A small network was shown many inputs. Here are its activations along a few directions, one row for each input.
In each table, some parts of the input vary, and every possible input appears once, in random order.
A made-up example of a description, with smaller parts first: values(3) and (point or line(9) or (ring(5) and line(6))).
Shared parts are said once, and a part with two or three values counts as separate values.

Other details of the inputs vary at random and push rows far along two fixed directions, the same in every table; ignore that.

Table:
x1: [  3  -5  -1 -37 -32   7   5  -4  37 -15 -18  10  24 -14   2]
x2: [-16 -27  -5 -17  -5 -25  13 -19  -1 -17  23  55  30 -11 -13]
x3: [-10  -9 -12  -8 -34 -15  20  -6 -15   7  26  56  23  -6 -22]
x4: [  1 -25 -27  42  36 -24  22   8 -41  31  82   2   2  17 -37]
x5: [ 17  34  19  37  34  27 -27  16  -7  11 -32 -66 -54  11  29]
x6: [ -7   2   4 -31 -20   0  -3 -11  20 -27 -24  22  20 -16  14]
x7: [-12 -27 -10 -26 -13 -23  14 -13  -3  -3  25  50  29 -13 -18]
x8: [  7 -17 -33  40  38 -22  25   1 -45  22  77  17 -17   9 -26]
x9: [ -3   2  -2 -39 -29   2  -2  -5  18 -14 -22  17  20 -19   8]
x10: [ 15  25  16 -26  -9  34 -27  14  40  -9 -71 -66 -17  -8  32]
x11: [-13  12  12 -13 -35   4   1  -4   7 -13 -31  26  22   3   1]
x12: [ 13  13  27  12  48  18 -37  11   8   4 -29 -70 -58   4  34]
x13: [-18 -15  -6   1 -23 -17  21 -17  -9  -5  20  49  45   9 -26]
x14: [-10   9   7 -20 -44   5   4  -3   7   3 -30  11  32   7 -10]
x15: [  4  44  34  -2 -13  33 -25  18  16  -7 -77 -58 -14  14  29]
x16: [ -7  -4   0 -29 -21   4   4 -11  29 -28 -27  15  25 -13   7]
x17: [ 22 -16  -6  34  59   2  -9   6  15   5  36 -57 -32   6   9]
x18: [ 13 -13   1  19  56  -2 -18  10 -13  24  28 -46 -48   2   6]
x19: [ -9  15  13 -12 -39   4   0  -4   4 -13 -28  31  12  -5   6]
x20: [ 16   9  -7  44  40   7  -7  15 -28  32  24 -41 -45  10   1]
x21: [  1 -28 -28  44  36 -25  16   4 -36  33  82   7  -6  15 -33]
x22: [ -7  23   6 -15 -30   6  10  -7  -3 -22 -33  34   9  -2   6]
Each input here is: values(2) and (line(5) or line(6)).
The inputs of x16 and x10 match in every part but the values(2) part. If x6 is changed in the same way as x16 into x10, which row does it become?
Answer: x9
Start at x13 and move only the line(6) part, one step at a time. The first step leads to x15. Which rows follow, in order?
Answer: x11, x19, x5, x22

Table:
x23: [-13   2   2 -30 -53 -13   0  -1 -10   6  -1  63  14 -21  -4]
x24: [-11 -33 -34 -46 -10 -36  20 -14  -7 -12  52  70  35 -35 -14]
x25: [ -9 -37   6  20  39 -18  -9 -10  -4  15  34 -13  -1  12 -14]
x26: [ 12 -11 -15 -36  -5   5  14   8  21  -6   1 -14  11  -9  -8]
x27: [  7  -5  -8  64  21  -9   3   9 -11  20  57 -21   1  23 -12]
x28: [ -5  12  14 -51 -23  10   2 -14  37 -62 -59  30  16 -23  29]
x29: [  0  17  29 -22 -23  27 -17 -17  38 -31 -70  11 -20 -15  32]
x30: [  4  35  -5  28 -14  18   0   8  -7   2 -30 -30   9  16   6]
x31: [ 22  40  30  -6 -20  36 -22  34  22  20 -56 -70 -40  18  17]
x32: [ -9  -4 -15 -32 -43  -3  18 -13  37 -37 -12  29  66 -13   0]
x33: [ -4  41  10 -29 -31  18 -21   9 -19  10 -60  -3 -16 -16  21]
x34: [ 10  60  26  12  14  36 -19   9  -4 -18 -77 -42 -49  11  42]
x35: [ -7  -9  25  34  27  -7 -16   5 -16  19  11 -25 -10  24  -5]
x36: [ 12  15 -13   9  -1  14  14  17 -27  25  -4 -23 -16  13 -17]
x37: [ 10 -30 -16  17  39 -15 -16  -2 -14  34  57  -9 -36 -18  -1]
x38: [-33 -38  -5 -55 -29 -31  25 -28  11 -38   7  76  80 -12 -23]
x39: [  1  -5   4  39  31 -13  10  -5 -20  -7  48  32 -24   9  -1]
x40: [  5 -18 -12  31   8  -3   2  -5  19   4  32 -15  14   4  -6]
x41: [ 27 -20 -12  23  40   7  -3  18   6  36  34 -61 -44  10 -11]
x42: [-17 -14 -10  31  33 -23  14  -7 -50  19  36  16  11  23 -31]
The inputs of x42 and x30 match in every part but one. If x38 is changed in the same way as x42 into x30, which row does it become?
Answer: x32
Describe the family of inputs behind these rows.
Answer: line(4) and values(5)
Change only the values(5) part in x35. List by row number the other rows that result.
Answer: x23, x27, x31, x39
Change only the values(5) part in x37. List by row number the other rows that result.
Answer: x25, x29, x40, x41
